A small network was shown many inputs. Here are its activations along a few directions, one row for each input.
Each table varies a few parts of the input and shows all the possible inputs, shuffled.
A made-up example of a description, with smaller parts first: values(2) and (point or ring(9) or (line(4) and ring(8))).
Shared parts are said once, and a part with two or three values counts as separate values.

Rows:
row 1: [ 23  -4 -16   2  -6   3 -11  21 -18   5  -9]
row 2: [-27 -16  13   8  45  -4 -28 -48  45   8   4]
row 3: [  1   2 -10   5 -19   3 -16  19  -8   2 -12]
row 4: [  4  16  17  -7  -3   3  29 -11  -7 -11  12]
row 5: [ 14  -4   7   1   0  24  16   5   7 -10   5]
row 6: [ -8  14  15 -13  -7  11  23  -3  10  -9  -3]
row 7: [-32 -13   0  13  26 -28 -45 -34  23  31  -7]
row 8: [ 4  2  6  1 -8 20 10  5 19 -8 15]
row 9: [  1  12  -8  -8 -16  -7  -3  12 -18  10 -11]
row 10: [  2  -7 -20   2  -4 -11   2  17 -27  -1 -10]
row 11: [  8  -6   6   1   5  10  18   6  -3 -22  18]
row 12: [ 10   3 -11  -5 -13 -25   6   9 -22   5  -4]
Q: Changing only one part turns row 6 into row 9. The same change can be made to row 4. Which row results?
A: row 12
Q: What is each input in this table made of?
A: values(2) and (point or ring(5))
Q: Change only the values(2) part in row 10. List by row number the other rows that result.
A: row 11

Rows:
row 13: [  3  12 -20  12  -4 -23  -4   9 -39   6   9]
row 14: [  4   3  24   3 -13  20  11  13  10 -24   5]
row 15: [ 10  20  -3  20 -19 -11 -23  24 -17   9   6]
row 16: [  1   9   4   3 -22 -11 -17  22  -5   9 -21]
row 17: [ 17 -11 -14 -19 -10  18 -17  12  -5   5 -10]
row 18: [ 24  -5  -4   2   8   1  28   5   0 -14  17]
row 19: [ -7   1 -11  -8  -6 -27  -3  13 -22   6 -16]
row 20: [ 14 -16 -19 -29  -3  -9   5   2 -13  10  -3]
row 21: [-14  10   0 -20   6   8  32   0 -11 -13   5]
row 22: [ -7  -7   5  -1   4   9  33   1 -14 -25   4]
row 23: [ 27   0   4  14 -10  25  14  11  14 -10   9]
row 24: [-43 -21   3  12  49 -21 -29 -57  40  26   3]
row 25: [-31 -15  16  22  30  -3 -49 -60  56  24  -4]
row 26: [  0  21  15 -11 -11  26  20   4   6 -10  -3]
Q: What is each input in this table made of?
A: values(2) and (point or line(6))
Q: Changing only the values(2) part turns row 21 into row 26. The same change can be made to row 22. Which row results?
A: row 14
Q: Change only the values(2) part in row 16. List by row number the other rows that result.
A: row 19
